A small network was shown many inputs. Here are its activations along a few directions, one row for each input.
Each table varies a few parts of the input and shows all the possible inputs, shuffled.
A made-up example of a description, with smaller parts first: ring(5) and (point or ring(9) or (values(2) and line(6))).
Shared parts are said once, and a part with two or three values counts as separate values.

Other details of the inputs shift rows strongly along two fixed directions, in all tables alike. That doesn't count.

Rows:
x1: [  8   6  20 -24 -10   3  12   6  19  15   7  12]
x2: [ 11  -3  26 -20 -10 -11   9  -2  20  10  11  -9]
x3: [  1   2  -3   7 -16   8   5  19  -9   0   1   8]
x4: [  0  -6   1 -23  21  -4 -11 -22  10   3 -13   3]
x5: [ 33  10  33 -20 -41  14  13  24  12   7   1   0]
x6: [-44  -6 -42  42  46 -18  -9 -26 -24  -5  -2   1]
x7: [  9   7  -3  12 -25  16   3  24 -11  -7   5   3]
x8: [ -3   5   8 -14   1   2   7   2  11  12   3  14]
x9: [-22   4  -2 -10  43 -18  -1 -36  22  10   9   2]
x10: [ -5  -4 -24  43 -11   2  -5  13 -31 -21   5 -16]
x11: [ -4   7 -25  41 -12  13  -1  18 -35 -12 -10   3]
x12: [-21  15  -4 -12  42  -6   3 -31  18  19  -5  20]
x13: [-22   3  -2 -10  43 -18  -2 -36  22  10   8   2]
x14: [  7   2  -1  12 -27  12   6  26 -14  -3   3   5]
x15: [-19   2 -32  38   2   7  -1  12 -32  -7  -2  11]
x16: [ 20  -7  23  -7 -32  -3   8  17   5  -1   8 -16]
x17: [-14   6   1 -14  19  -3   5 -11  15  16   3  19]
x18: [-25  -3  -1 -11  41 -23   0 -34  20  14   3   4]
x19: [ 10   8  -3  12 -25  16   4  24 -11  -6   7   3]
x20: [ -3  -4   1 -22  21  -4  -8 -18  11   6 -15   3]
x21: [-30 -15 -44  27  29  -3 -19  -7 -31 -12 -15   6]
x22: [ -7   6 -28  40 -13  16  -2  21 -32 -14   3   5]
x23: [ 10  -4  26 -20 -10 -11   9  -2  20   9  10  -9]
x24: [ -3 -12 -32  29 -10  12 -17  19 -35 -24  -9  -6]
x25: [  9  -7   7 -21   5   0  -5  -8   9   0 -13   0]
x26: [ 13  13  22 -22  -8   5  11   0  19  14   0   8]
x27: [ -7  -7 -13   4  18   0 -12 -10 -10  -5 -17   1]
x28: [ -5 -18 -28  30 -10   8 -14  21 -38 -20 -12  -4]
x29: [ 17 -20 -19  31 -45  16 -10  43 -45 -30 -10 -13]
x30: [ 16 -14  18 -37  -8  -1  -6   0  16   3  -3   1]
x31: [  5   4  15  -6   3 -10   6 -13  11   6   1 -11]
x32: [-10  10   0 -14  19   2   2 -11  17  11   5  16]
x33: [ -5   4   9  -7  19 -14   3 -24  14   9  -1  -6]
x34: [ 37 -10  27 -33 -39  13  -1  25  14  -8   1  -9]
x35: [-11  11   0 -14  21   1   3 -13  18  12   7  17]
x36: [ 25   1  26  -4 -31  -1   9  11   4  -1   3 -20]
x37: [-20  -9 -27  -1  38  -3 -19 -23  -4  -7  -6   8]
x38: [  0  10   6 -13   2   6   5   0  14   8   7  12]
x39: [-22   3  -2 -10  43 -18  -1 -36  22  10   9   2]
x40: [ -3  -2 -20  46 -11   0  -3   9 -35 -18  -6 -18]
x41: [-27   0 -33  44  29 -11  -8 -18 -28 -10  -9  -8]
x42: [ 10  -8   4  16 -27  -2   3  18 -13  -9   5 -16]
x43: [ 33  -1  35 -19 -41   2   8  20  17  -3  13 -19]
x44: [ -8  14   4 -11  20  -1   6 -17  14  15  -3  15]
x45: [  5   2  15  -7   3 -10   4 -12  12   5  -1 -11]
x46: [ 26 -10  17 -20 -28  12  -6  21   5  -8  -1  -8]
x47: [ 23  -1  22  -7 -31   1   5  16   8  -5  12 -17]
x48: [ 13  12  22 -22  -8   5  10   0  19  14  -1   8]
Description of these inputs: values(3) and (line(4) or (values(2) and line(6))).
Q: The inputs of x17 and x38 match in every part but the values(3) part. If x2 is changed in the same way as x17 into x38, which row does it become?
A: x9
Q: The inputs of x21 and x20 match in every part but the values(3) part. If x23 is changed in the same way as x21 into x20, which row does it become?
A: x36
Q: Which other rows does x33 become when the values(3) part takes its other values? List them by row number.
A: x6, x13
Q: Which other rows does x48 become when the values(2) part takes its other values? List them by row number.
A: x40
Q: Which other rows does x4 become when the values(3) part takes its other values? List them by row number.
A: x30, x37

Rows:
x49: [-20  -3 -21   9  30  -7  -8 -17  -7   0  -5   5]
x50: [ 15  -7  -7  30 -36  12  -4  31 -34 -20  -1 -14]
x51: [ 25  -4  21  -6 -35   7   2  21  -2  -5   3 -11]
x52: [ 18  -2  27 -25 -13  -1   3   1  18   7   3  -4]
x53: [-30   1 -12  -7  53 -17  -3 -39  14  12   0   7]
x54: [-14  17 -32  32  -4  15   7   6 -31   0   1  24]
x55: [ 15  -1  26 -26 -10  -3   7  -2  22   9   6  -7]
x56: [-21  -2 -18  13  28  -8  -4 -19  -5   0  -2   0]
x57: [-29   3 -10  -3  50 -21  -2 -40  16  10   1   6]
x58: [-21   1 -16  16  26 -13  -3 -20  -3  -1   0  -1]
x59: [ 25  -6  15 -13 -34  11   1  25  -1  -8  -1  -8]
x60: [ 14  -9 -12  24 -36  15  -6  33 -32 -23  -6 -11]
x61: [-18  -4 -22  12  26  -6  -8 -15  -9  -1  -7   4]
x62: [-20   1 -17  18  25 -12  -2 -16  -7  -4   1  -2]
x63: [  8  -5  -4   9 -13   4  -3  12 -13  -8  -3  -6]
x64: [-29   0 -11  -8  53 -16  -8 -39  12  12  -3  11]
x65: [-18  20 -29  38   1  16  -1  16 -26  -2  -4  10]
x66: [ 22  18  22 -17 -19  21  14  17  18   7   4  16]
x67: [  8   1  33 -46  13 -11   3 -22  40  21   4   4]
x68: [-11  -5 -24  34   2   1 -10   3 -29 -13  -6  -4]
x69: [ 24  -1  22  -3 -35   1   8  19   3  -6   7 -16]
x70: [-11  -7 -29  27   3   5 -11   6 -28 -16 -10   0]
x71: [-21  -2 -18  13  28  -9  -5 -20  -5   1  -3   0]
x72: [-16  -3 -20  21  16  -4  -4  -8 -15  -6  -2  -4]
x73: [ 23  -4  22 -21 -22   3   3  11  12   3   1  -6]
x74: [ -9  -7 -29  29  -2   7 -11  10 -30 -18 -10  -2]
x75: [ 29  -6  17  -7 -39   9   3  27  -4  -7   1 -12]
x76: [  7  -1  28 -53  14  -7   2 -18  41  17   0   8]
x77: [-19  -4 -23   9  25  -3 -11 -14  -8  -4  -9   7]
x78: [  7   4  34 -42  11 -16   9 -23  44  19   8  -1]
x79: [ 10  13  25 -17 -24  11  21  23  15  18   3  20]
x80: [ 17  -1  26 -24 -14  -2   7   0  20   7   5  -8]
x81: [  7   6 -16  32 -41  26   3  46 -29 -13  14   8]
x82: [ 26  -1  21   0 -41   3   8  23  -1  -8   7 -18]
x83: [  9   0  30 -49  14 -10   4 -20  41  21   2   5]
Q: Describe the family of inputs behind these rows.
A: values(5) or (line(5) and line(6))
Q: Which other rows belong to the same alternative as x66? List them by row number.
A: x54, x65, x79, x81
Q: Which other rows does x52 become when the line(5) part takes its other values? List them by row number.
A: x56, x57, x73, x74

Rows:
x84: [ -4 -13   1 -11  -1  -5  -1   4   0   5  -3   7]
x85: [  3 -23  40 -41  21 -42   1 -37  41  13   5 -30]
x86: [-12   8  26 -37  25 -18  16 -25  42  32  13  15]
x87: [ 34  16  37 -20 -36   8  18   7  17  10   4  -4]
x88: [-27  -2 -16 -19  51  -3 -15 -25  19   5  -2  17]
x89: [-16  -9  13 -41  32 -15   1 -21  31  23  -3  18]
x90: [ -2  21  27 -36  27  -8  13 -32  41  29   0  14]
x91: [-11   3  -4  14  -1  -7  10   0  -6   7  10   5]
x92: [  5  -2 -19  19  -8   9  -8   3 -29 -12 -17   1]
x93: [  2  -2 -18  19  -5  11  -8   8 -26 -10 -19   2]
x94: [ 10  -7  -6  -2 -15  15 -10  20  -6 -14   1  -2]
x95: [-13   8  27 -37  26 -17  16 -22  43  32  12  15]
x96: [-17  -5 -22  -4  30   2 -15 -14   1  -6   0  10]
x97: [ -5 -16 -19  18 -12  -1  -4  10 -29  -9  -4   2]
x98: [ 36  10  29 -12 -50  17  11  33  13  -5  20 -10]
x99: [ 1 16 -1 20 -7  9  7 12 -9  1 -8  1]
x100: [-15  11 -17  18  15   4  -2  -1  -2  -5  11   5]
x101: [  0  -8 -22   8   1   8 -14   1 -15 -16   3   1]
x102: [-15  -7 -32  14  19   5 -17  -7 -17 -15  -1   6]
x103: [ -2  -1 -15  15   0  11  -8  12 -21  -8 -22   3]
x104: [ -3  15 -10  30  -5   9   5   9 -18  -3  -8   1]
x105: [ -2   8 -20  31 -10   9  -1   7 -19 -15  15  -3]
x106: [  9   0  -2   1  -9  11  -5  11 -11  -4 -18   2]
x107: [ 35 -15  30 -24 -54   7   8  33   2   0   3  -6]
x108: [  7 -16  -3  11 -31   8  -1  37 -22  -9  -7  -2]
x109: [ 18  11  22 -14 -22  12   8  21  20   1  16  -3]
x110: [ -9 -19 -15  19  24 -23 -20 -25  -7 -24   2 -38]
x111: [-11 -14 -18  34  26 -23 -15 -29 -23 -19 -18 -37]
x112: [-12  -1 -26  17  18   3 -10 -12 -23  -6 -19   8]
x113: [ 32  17  37 -20 -34   8  17  10  18  11   3  -3]
x114: [-14   2 -12  32  -9   0   7  20 -19  -1   4   2]
x115: [ 38   9  29 -12 -52  16  12  30  11  -6  22 -11]
x116: [-39   5 -20  12  46 -21   6 -36   2  16   8  17]
Q: Describe the family of inputs behind these rows.
A: values(3) and (point or (values(2) and line(5)))
Q: Which other rows does x101 become when the values(3) part takes its other values? List them by row number.
A: x92, x97
Q: List by row number the other rows that have the values(3) part in common with x90.
A: x87, x92, x93, x99, x103, x104, x106, x111, x112, x113
Q: Which other rows does x116 become when the values(2) part takes its other values? List them by row number.
A: x97

Rows:
x117: [ 44 -21  38 -12 -61  -7   6  22  -1 -10   9 -34]
x118: [ 33 -22  42 -44 -19 -11  -5   0  22   4 -13 -23]
x119: [ 55   8  31 -16 -50  27  -4  29   5 -16  -5 -21]
x120: [-32  -3 -32  13  57 -15 -14 -41  -4  -6 -15  -3]
x121: [-18   0  19 -44  32 -16   8 -20  49  23  27  11]
x122: [ 24   6  32 -47 -26  12   8  15  30  14   0  13]
x123: [-24 -22 -15  20   3 -16  -3  12 -13  -7  17  -5]
x124: [ 43   9  39  -3 -60  11  22  32  -5   2 -16 -13]
x125: [ 31 -25  33 -34 -50  -3   5  27  10  -1  17  -8]
x126: [  9 -18 -28  25 -29  24 -17  39 -41 -26 -11  -4]
x127: [ -5   2 -30  54 -32  15  10  33 -53  -8  -3  13]
x128: [-30  11 -28  14  55  -6 -15 -39 -10   5 -26   7]
x129: [ 23   4  38 -44 -24  13  14  17  22  26 -14  21]
x130: [-18  12   9 -45  39 -10   6 -37  41  32  12  31]
x131: [-40   4 -39   4  56   2 -17 -26  -8   9 -18  30]
x132: [-15 -10 -30  16   6   3  -7   2 -20 -11  11   6]
x133: [ -4  10 -15  22   5   1  -4  -7 -17  -8 -17  -6]
x134: [ 24  10  42 -15 -50   6  31  40  18  21  17   6]
x135: [-12 -19 -14  49 -10 -18  -4  10 -30 -19   8 -32]
x136: [ 33 -27  33 -41 -46   0   1  32  14  -3   1  -8]
x137: [-43  18 -25  33  53 -20   1 -37   0   9   5   0]
x138: [ -5  -2  15 -47  50 -14  -9 -46  39  17 -13  -1]
x139: [ 17   7 -23  45 -25  21 -11  22 -36 -36  -8 -18]
x140: [  7   9 -14  57 -35   6  14  19 -49 -10  -9  -9]
x141: [-42   6 -31  12  49  -6   3 -23  -8  17 -19  36]
x142: [-13  -6   9 -56  41 -10  -3 -29  45  18   1  20]
x143: [ 20  18  51 -15 -25 -10  32   5  30  26  10  -8]
x144: [-17  12 -28  38  16  -5  -3 -20 -24  -5  -3  -3]
x145: [-33  11 -39  38  26   7  -7   3 -15 -13  21  12]
x146: [-19 -22 -27  28  23 -20 -16 -16 -26 -17 -18 -16]
x147: [  1  -4 -19  58 -28   2   0  26 -36 -27  12 -34]
x148: [-18 -24   9 -58  50 -21 -14 -34  36  22 -10  18]
x149: [-25  16  15 -37  41 -15  11 -26  49  34  21  23]
x150: [ -3   6 -17  43  -7   9   1   9 -44  -7 -32  -3]
x151: [ -2   0 -36  27  -3  30 -21  22 -32 -24  -8  11]
x152: [ -4  14 -20  52  -6   7  -2  10 -21 -23  16 -19]
x153: [-14  13   6 -46  46  -2  -1 -39  45  18  21  29]
x154: [ 44  -3  39 -25 -47   2  10  12  17  -3  14 -26]
x155: [ 37  15  37 -32 -22   7   8  -6  32   1  18 -11]
x156: [ -8   5 -28  12   9  19 -13   8 -11 -17  -1  15]
Q: The inputs of x151 and x153 match in every part but one. If x129 is changed in the same way as x151 into x153, which row does it become?
A: x127
Q: Describe the family of inputs behind these rows.
A: values(2) and line(4) and line(5)
Q: Which other rows does x149 become when the values(2) part takes its other values? List them by row number.
A: x137
